These are the activations of a small neural network, seen along a few directions. Each row is one input.
Each table varies a few parts of the input and shows all the possible inputs, shuffled.
A made-up example of a description, with smaller parts first: ring(5) and (point or line(9) or (values(3) and line(4))).
Shared parts are said once, and a part with two or three values counts as separate values.
In the rows, zero is written as 128.

Other details of the inputs vary at random and push rows far along three fixed directions, the same in every table; ignore that.
To show where, the next rows are all for the same input, with only those details redrawn:
[116 213 201  66 187 148 190 186 132 157 127  80 122]
[ 82 124 133  98 131 172 206 146 202 102 119 156 123]
[152  78  37 149  32 123 121  53 152 169 133 179 115]
[ 64  85 167  50 102 143 154  93 181 115 148 202 143]
[189 167 105 117  86  96 100  90  78 228 143 102 115]
[178 202  61 180 135 162 207 180 153 166  93  60  89]
[161 104  61 136  49 115 114  64 130 186 137 156 116]

Rows:
R1: [115 213 200  64 192 146 182 187 128 151 111  82 118]
R2: [153 169  99 141  93  76  63 121  53 212 117 117 110]
R3: [166  57  92 153 106  90  72  87 120 116 145 139 115]
R4: [ 64  53 168  72 140 115 110 101 147  43 134 179 137]
R5: [160 103  90 130  77 103 130  49 128 156 139 159 119]
R6: [176 210  65 207 129 119 200 204 128 123 104  70  84]
R7: [173  37  83 201  21 130 100  55 106 102 104 149 150]
R8: [135  94 145 115 126  82  66 140 118 113 161 146 132]
R9: [113 128 159  65 105 121 130  96 131 165 150 156 134]
R10: [131 119 152 105 102  87 141  83 104 130 166 145 121]
R11: [ 93 166 214  65 186  91  80 165  94 176 164  88 183]
R12: [107 241 219 133 203 191 115 202 113 110 175  89 134]
R13: [197 167  49 201 192 154 172 170 144 131  85  30 119]
R14: [123 164  74 194 123 147 238 201 188  72 117 118  97]
R15: [107 205 220  39 145  89 113 159  88 174 153 124 142]
R16: [140 101  21 222  75 123 171 140 142 101 105 175  88]
R17: [ 61  59 160  82 134 109 111 128 159  60 170 185 175]
R18: [201 164 111 125 106  79 102  69  68 201 126 103 109]
R19: [181 177  74 179 136  95 103 184  85 129 108  62 101]
R20: [117 114 138  89 117 125 115 100 101 172 120 172 119]
R21: [193 158 115 139  96  62 106  82  50 180 147  98 102]
R22: [140  60  42 173  71 108 102  36 122 142  92 179 100]
R23: [ 84  55 155  98 160 121 114  75 161 109 140 152 173]
R24: [127 112 172 116  65 137  84 130 103 137 112 140 181]
R25: [ 59  30 128  96 128 143 109  85 189 114 139 175 175]
R26: [120 133 151 154 139 224 200 197 177  82  51  88 151]
R27: [157 124 109 204 132 212 210 169 175  67  40  83 139]
R28: [131 148 223  37 198 115  67 158 102 171 142  91 141]
R29: [186 146 115 150 113  69 104  90  27 187 135 116  95]
R30: [216 124 110 135 143  85  48  93  81 187 128  85 116]
R31: [102 181 209  38 172  95  62 176  81 149 137 103 148]
R32: [144 121 108 205  80 140  54  81 101  98 200 168 124]
R33: [ 45  63 178  88 133 111 141  90 133  69 128 197 121]
R34: [149 102  31 219 156 158 196 164 180  62 102  82 117]
R35: [ 63  81  93 125 138 165 156 172 218  62 124 163 163]
R36: [ 69  70 173  69 140 134 153  80 147  94 120 221 130]
R37: [ 77  78 154 129 113 207  83  68 170  78 178 207 142]
R38: [ 69  67 155 114 134  94 106 121 146  92 169 162 175]
R39: [196 167  76 162 164 122 112 139  99 146  79  52 100]
R40: [136 103 182 133  70 116  93 127  85 108 126 136 172]
R41: [132 222 231 133 235 197 134 154 109  97 159  74 125]
R42: [195 166 137 198 121 128  48  68  40 145 195  95 111]
R43: [117  79 145 129 146  88 101  89 108 126 160 115 158]
R44: [116 105  70 136 139 169 135 152 177  97  78 120 112]
R45: [ 56  85 105 122 192 216 215 193 252  40  93 132 149]
R46: [123 134 117 114  92  98  98 121  90 176 132 178 123]
R47: [124  99  20 226  76 117 153 136 146  95  92 157  86]
R48: [120 166 220  48 182  95  59 185 100 161 156 104 149]
R49: [155 187  57 195 158 162 178 184 129 162  53  61  76]
R50: [ 50 129 143  96 118 159 206 173 216  76 134 185 136]
- The inputs of R23 and R43 match in every part but one. If R18 is changed in the same way as R23 into R43, which row does it become? => R21
- The inputs of R44 and R31 match in every part but one. If R45 is changed in the same way as R44 into R31, which row does it become? => R35
- What is each input in this table made of? => ring(5) and (values(2) or line(8))
- Start at R14 and move only the line(8) part, one step at a time. The first step leads to R6. Which rows follow, in order? => R16, R47, R19, R8, R17, R38

Rows:
R51: [126 180 159 112 205 172 143 161 152 137 146  79 132]
R52: [205 151 104 163 147 145  99  91  91 177 119  63 118]
R53: [109  43   6 237  75 135 159 143 200  22 107 181 110]
R54: [ 51 116 177  28 142 111 123 158 163 136 138 173 153]
R55: [111  70  43 143  64 167 141 116 212 131 102 172 143]
R56: [118 167 126 183 155 200 155 207 174  81 126  94 139]
R57: [100 116  76 135 147 119 210 202 189  91  72 119 109]
R58: [ 66 146 211  33 103 127 188 118 136 135 136 199 125]
R59: [197 152 100 136 106 133 112 123  95 204  79  69 134]
R60: [127 135 156 136  47 110 103  68  78 131 177 196 118]
R61: [132 128 139 109  82 109 124  33  97 158 177 190  98]
R62: [144  86 159 136  81 138  48  73  92 122 145 150 163]
R63: [105 189 162 137 177 138 121 215 124 104 150  99 132]
R64: [ 83  79 210  64 189 120 137  91 129  82 134 144 146]
R65: [135  65 133  85  88  78 101  74  96 158  98 146 149]
R66: [116 187 145 110 214 133 138 179 139 137 150  87 113]
R67: [194 142 119 195 123 100  95 129  54 133 111  67 129]
R68: [186 151  77 159 160  67 108 123  81 165 136  74  94]
- The inputs of R59 and R62 match in every part but one. If R57 is changed in the same way as R59 into R62, which row does it become? => R53
- What is each input in this table made of? => values(3) and (point or ring(5))
- Which other rows does R51 become when the values(3) part takes its other values? List them by row number. => R55, R56
- Which other rows does R64 become when the ring(5) part takes its other values? List them by row number. => R51, R52, R66, R68

Rows:
R69: [131 141 144 137 154 159 139 131 138 116 119 109 128]
R70: [133 132 162  95 136  73  86 110  79 149 159 135 131]
R71: [121 126 129 129 175 147 161 158 156 101 101 108 125]
R72: [211 135  69 178  71  94  41  81  61 212 148  93 132]
R73: [110  83 133 122 118 157 130  88 155  91 129 163 135]
R74: [134 129 165  95 132  72  91 106  77 145 159 129 126]
R75: [112  97 132 128 100 125 119  86 129  97 157 176 127]
R76: [197 136  37 208 129 132 146 138 126 144  85  66  95]
R77: [100  98 125 130 101 127 101 104 140 110 162 178 133]
R78: [135 173 196  69 130  93 127 116  63 185 130 119 125]
R79: [131 145 144 138 126 122 117 116 110 124 153 133 122]
R80: [114 116 157 105 139 109 121 135 117 113 125 140 135]
R81: [100  93 139 134 103 147 127 106 149  86 132 174 135]
R82: [114 146 137 119 143 150 203 149 154 125  99 117 122]
R83: [115  91 138 126  92 134 114  89 127  98 138 173 134]
R84: [130 179 167 121 187 161 137 175 127 134 123  77 130]
R85: [199 130  28 214 111 119 134 138 123 150  96  77 111]
R86: [119 143 142 143 152 169 155 163 157 102 126 110 139]
R87: [104 118 152 104 136 110 114 139 121 117 126 136 138]
R88: [110 129 126 132 163 139 158 171 158 102 109 102 138]
R89: [188 146  28 209 128 143 128 149 131 155  93  71 107]
R90: [146 144 191  81 155  84  93 125  72 160 143  89 145]
R91: [111  92 121 135  88 134  94 104 134 116 142 171 138]
R92: [116 131 138 136 155 135 169 169 144  87 102 112 117]
R93: [105  85 136 130 110 149 127 100 159  93 136 162 148]
R94: [120 145 115 141 150 113 140 159 130 117 129 114 117]
R95: [136 169 169  95 151  82  78 137  67 168 163 106 134]
R96: [119  83 136 122  99 136 115  83 137 104 142 161 147]
R97: [106 100 129 131  99 131 106  98 138 108 164 180 132]
R98: [112 153 122 105 137 149 179 173 174 137 110 118 129]
R99: [107 161 135 124 145 138 207 153 146 118 114 132 102]
R100: [ 98  84 110 130 104 130 114 123 151  98 125 169 139]
R101: [116 145 134 115 153 158 200 140 155 129  92 120 111]
R102: [118 134 117 142 156 147 149 172 155 109 113 102 139]
R103: [186  98  34 208  39 121  73  73 105 159 133 148 116]
R104: [145 163 195  87 156 124  77 116  78 171 154 102 143]
R105: [ 97  95 110  86 103 143 141 109 180 136 120 176 130]
R106: [142 216 162  82 152  99 135 170  94 191 144  91 113]
R107: [130 134 102 146 163 144 149 159 151 118  98  94 122]
R108: [102 103 116  90  77 120 124 110 152 142 129 185 130]
- What is each input in this table made of? => line(4) and (values(2) or line(8))
- The inputs of R105 and R98 match in every part but the line(4) part. If R73 is changed in the same way as R105 into R98, which row does it become? => R96
- The inputs of R104 and R97 match in every part but the line(4) part. If R107 is changed in the same way as R104 into R97, which row does it become? => R94
- List by row number the other rows that have the line(4) part in common with R87. => R78, R80, R81, R83, R91, R92, R100, R103, R108
- Which other rows does R85 become when the line(8) part takes its other values? List them by row number. => R72, R86, R88, R90, R93, R96, R102
- Which other rows does R82 become when the line(4) part takes its other values? List them by row number. => R78, R99, R101
